A small network was shown many inputs. Here are its activations along a few directions, one row for each input.
Each table varies a few parts of the input and shows all the possible inputs, shuffled.
Descriptions start from the smaller parts, as in this example, which fits no table here: one of 6 places along a line, together with either a single point or one of 9 places along a line or (one of 2 separate values, together with one of 8 places around a ring).
Shared parts are said once, and a part with two or three values counts as separate values.
In the rows, zero is written as 128.

Other details of the inputs vary at random and push rows far along two fixed directions, the same in every table; ignore that.

Rows:
row 1: [179  67 140  90  70 134 139 141 151 211  86]
row 2: [227  84 153  97 104 131  28  79 181 222 149]
row 3: [ 61  93 116 156 146 170 131 151 175 178 117]
row 4: [148 111  99 104 123  85 147 115  72 133 118]
row 5: [166 151 151  98  93  85 131 117  84  87 132]
row 6: [172 149 100  91 120 108 128 105  83  81 103]
row 7: [165 130 105 102 151  96 135 111  78 123 104]
row 8: [165  89 116  74  64 173 128 108 160 169  77]
row 9: [184  90 179  78  91 141 127 116 156 206  88]
row 10: [ 88 162 134 183 204 106 139 126 103  85 169]
row 11: [173  88 134  88  46 154 131 139 163 170  91]
row 12: [162 120 110 113 144  89 131 113  74 117  96]
row 13: [ 69 153  99 173 201 103 131 147  95  90 143]
row 14: [160 132 157 108 125  72 139 122  79 130 133]
row 15: [ 74 118 123 159 138 195 107 145 190 125  94]
row 16: [ 85 140 168 147 122 197 118 146 191 149 144]
row 17: [ 48 166  83 163 155 120 139 148 106  66 169]
row 18: [221 105 148  96  78 153  20  77 193 181 154]
row 19: [164 127 107 115 143  90 139 106  78 121 101]
row 20: [150 119  96 107 121  87 155 109  78 138 123]
row 21: [169 147 104 100  79  86 155 132  88 103 144]
row 22: [ 84 101 163 166 173 167 115 139 193 151 108]
row 23: [168 139 105 102 113 100 124 107  78  74  95]
row 24: [ 65 155  86 159 185 116 152 142  87 116 180]
row 25: [ 58 172  83 171 152 131 148 136 101  74 180]
row 26: [ 71 193 141 174 153 120 139 142 109  71 194]
row 27: [163 141 154 110 124  74 147 115  84 134 138]
row 28: [159 141 104  91  81  75 146 144  94  96 133]
row 29: [159 152 148  91  95  75 131 122  95  85 125]
row 30: [178  94 130  95  77 171 116 100 163 150  52]
row 31: [ 84 128 124 148 108 197 134 169 189 160 151]
row 32: [ 74 112 174 158 147 159 123 157 184 177 130]
row 33: [ 94 125 159 169 140 199 114 123 200 121 119]
row 34: [ 83 107 130 167 129 170 146 167 177 196 148]
row 35: [ 96 111 161 161 178 185 119 131 186 160 123]
row 36: [ 72 174 129 173 182 116 123 136 122  38 161]
row 37: [ 67 109 115 157 116 200 123 141 178 145 123]
row 38: [ 91 117 162 167 142 198 106 130 196 117 115]
row 39: [152 123 110 102 113  62 153 150  88 136 134]
row 40: [172 122 145 115 151  79 131 103  86 102 111]
row 41: [ 77 165 100 163 173 104 159 171  93 123 201]
row 42: [182 152 134  93 127  99 128  96  95  66 119]
Each input here is: one of 2 separate values, together with either a single point or (one of 4 places along a line, together with one of 5 places around a ring).
Changing only the choice among 2 separate values turns row 14 into row 5. The same change can be made to row 4. Which row results? -> row 37
A walk changes only the place on the line of 4. It starts at row 35 and steps to row 10. List the rest of the walk in order. -> row 40, row 22
Change only the choice among 2 separate values in row 9. List by row number the other rows that result. -> row 16
Change only the choice among 2 separate values in row 15. List by row number the other rows that result. -> row 13

Rows:
row 43: [209  87 132  78  69 120  86  95 150 166  96]
row 44: [ 88 124 145 153 126 197  91 145 207 162 150]
row 45: [208  85 135  79  90 125 124 111 132 183  73]
row 46: [150 160  98 120 151  82 112 110  69  82 150]
row 47: [ 93 126 175 166 135 207 101 124 201 143 129]
row 48: [101 141  86 114 126  72 198 152  51  81 104]
row 49: [130 152 113 119 132  67 166 131  52 118 161]
row 50: [ 34 184 132 211 222 152 115 135 136  59 195]
row 51: [ 90 118 150 158 130 187 119 162 200 179 150]
row 52: [204  84 132  73  85 131 137 102 138 173  76]
row 53: [134 142 103 121 158  57 152 135  51 125 147]
row 54: [214  95 164  80 100 130  93  86 146 148  63]
row 55: [119 152  86 117 122  87 186 144  62  58 106]
row 56: [ 86 116 145 165 125 202 132 149 188 177 139]
row 57: [ 85 112 128 158 143 208 104 126 199 157 128]
row 58: [117 158  81 111 118  98 159 128  68  38 105]
row 59: [ 96 128 180 159 140 193  88 137 214 145 140]
row 60: [ 85 123 140 160 121 211 104 131 194 159 138]
row 61: [131 142 101 116 153  62 165 126  57 116 150]
row 62: [134 153 117 112 136  53 153 146  64 120 172]
row 63: [181  93 146  72  67 146 139 103 146 105  19]
row 64: [153 149 107 130 137  59 130 129  75 102 173]
row 65: [193  68 138  78  76  96 126 121 132 207  94]
row 66: [ 40 181 138 221 210 132  92 145 143  69 216]
Describe the family of inputs behind these rows. -> one of 4 places along a line, together with either a single point or one of 5 places around a ring
Changing only the place on the line of 4 turns row 44 into row 51. The same change can be made to row 60. Which row results? -> row 56
A walk changes only the place on the ring of 5. It starts at row 65 and steps to row 53. List the rest of the walk in order. -> row 61, row 49, row 62
A walk changes only the place on the ring of 5. It starts at row 59 and steps to row 47. List the rest of the walk in order. -> row 50, row 54, row 66
